A small network was shown many inputs. Here are its activations along a few directions, one row for each input.
In each table, some parts of the input vary, and every possible input appears once, in random order.
Descriptions start from the smaller parts, as in this example, which fits no table here: one of 4 places along a line, together with either a single point or one of 9 places around a ring or (one of 2 separate values, together with one of 5 places around a ring).
Shared parts are said once, and a part with two or three values counts as separate values.
In the rows, zero is written as 128.

Rows:
x1: [121 118 148 172  92 109 138 123  59 164 126 170 163]
x2: [168 118 142  51 147 156 124 181  83 110 119 149 129]
x3: [ 57 106 152 149 108  98 127 110  79 165 135 137 158]
x4: [169 153  97 178 147  79  24 119 215  67 103 113 159]
x5: [ 86 117 141 124 136 149 209 110 169 155 136  99 115]
x6: [124 114 156  59 162 152 121 149  84  88 146 129  85]
x7: [176 180  53 155 106  88  51 101 205  77  99  80 124]
x8: [107 130 145 123 132 157 210  88 162 144 158 118 104]
x9: [168 180 117 189 146 105  13 128 202  72  89 122 168]
x10: [111  77 136  58 170 165 104 173  99 128 123 120  90]
x11: [136 135 150 139 117 158 211 115 152 152 156 118  96]
x12: [ 65  80 142 156  95 121 112 124  90 185 136 140 152]
x13: [119 118 145 151  84 116 132 130  69 166 127 175 196]
x14: [153 139 130 114 123 153 207 115 161 169 129 138 155]
x15: [ 88 102 126 131 141 165 197 125 171 181 137 102 109]
x16: [ 77 125 151 154 102  98 129  96  74 158 162 158 143]
x17: [176 150  70 166 129  70  43 105 217  70 112  84 134]
x18: [152 119 131  82 161 158 132 169  72  88 150 138  79]
x19: [161 201  53 152  91 111  48 111 205  82  74  99 125]
x20: [158 131 147 134 115 152 212 119 151 163 125 122 120]
x21: [100  95 144  56 168 140 127 166  96  93 123 123 100]
x22: [102 133 141 172 104  98 136 116  64 165 162 172 132]
x23: [170 122 127  78 168 148 135 170  65 102 118 140 109]
Question: What is each input in this table made of?
Answer: either one of 5 places along a line or (one of 3 separate values, together with one of 6 places along a line)
Question: A walk changes only the place on the line of 6. It starts at x10 and steps to x21. List the rest of the walk in order.
Answer: x6, x18, x23, x2

Rows:
x24: [116 105 131  99 157 127  88 145 124 109 120 119 123]
x25: [ 99 130 133 166 113 102 111 101 119 132 139 136 138]
x26: [126 131 127 135 142 137 142 117 167 117 132 108 110]
x27: [166 148 113 112 126 132 119 140 120  98 122 127 112]
x28: [143 149 126 172 101 101 112 116 114 134 132 151 153]
x29: [137 139 110 148 109 118 127 122 155 152 112 126 157]
x30: [ 95 119 119 144 119 118 124 108 160 153 121 111 139]
x31: [ 85  79 183  86 126 172 235 146  43 192 165 162 112]
x32: [126 130 118 109 139 130 115 128 124 101 135 114  95]
x33: [165 150 122 134 130 138 146 128 164 113 122 121 129]
x34: [152 127 126 102 146 132  91 157 120 107 108 134 140]
Question: What is each input in this table made of?
Answer: either a single point or (one of 2 separate values, together with one of 5 places along a line)

Rows:
x35: [124 131 145 109 143 167 180 124 136 110 137 119  93]
x36: [137 113 139 101 157 156 173 148 140 145 134 116 104]
x37: [135 122 143 102 147 151 182 124 139 113 149 117 100]
x38: [121  97 147 103 140 118 127 145  68 133 146 143 112]
x39: [114 111 152 100 131 124 128 137  66 120 154 146 110]
x40: [ 86 116 141 136 100 126 163 107 118 175 119 132 160]
x41: [154 148 121 155 142 109  50 117 171  94 106 126 158]
x42: [108 105 139  87 142 139 116 160  68 145 131 145 129]
x43: [105 124 152 106 127 147 127 136  58 116 146 149 104]
x44: [120  92 147 107 130 140 115 164  72 147 143 148 113]
x45: [145 147 115 154 148 100  60 133 168  78 107 118 153]
x46: [106 109 139 166 113 117 167 106 116 171 152 138 141]
x47: [223 183 118 147  92 130 152 150 105 124 117 169 159]
x48: [147 155 101 151 137 100  67 127 173  85 106 111 143]
x49: [149 147 121 153 144 103  52 125 169  90 105 123 152]
x50: [154 160  78 148 116 107  76 118 181  95 112  97 126]
x51: [143 110 145 101 150 144 177 131 140 130 143 111 101]
x52: [100 110 148 164 105 121 160 120 125 190 140 137 140]
x53: [ 89 116 144 147 104 126 157 117 126 185 130 137 155]
x54: [150 162  78 145 119 101  74 108 179 107 106  98 115]
x55: [111  94 137  86 123 146 121 147  69 129 120 146 135]
x56: [127 112 128  91 155 167 170 149 145 138 120 122 115]
x57: [151 157  84 148 123 105  71 116 174  91 109  99 133]
x58: [ 97 127 141 154 107 114 171  99 117 160 162 146 136]
x59: [ 86 133 143 168 103 136 172  97 111 153 145 145 132]
x60: [124 111 133  77 141 162 175 137 142 128 109 119 119]
x61: [150 162  76 146 117  99  72 114 181 102 107  99 118]
Question: What is each input in this table made of?
Answer: either a single point or one of 8 places along a line or (one of 3 separate values, together with one of 6 places along a line)
Question: A walk changes only the place on the line of 6. It starts at x55 and steps to x42. List the rest of the walk in order.
Answer: x44, x38, x39, x43
Question: Which other rows does x39 become when the choice among 3 separate values takes its other values? List them by row number.
Answer: x37, x58
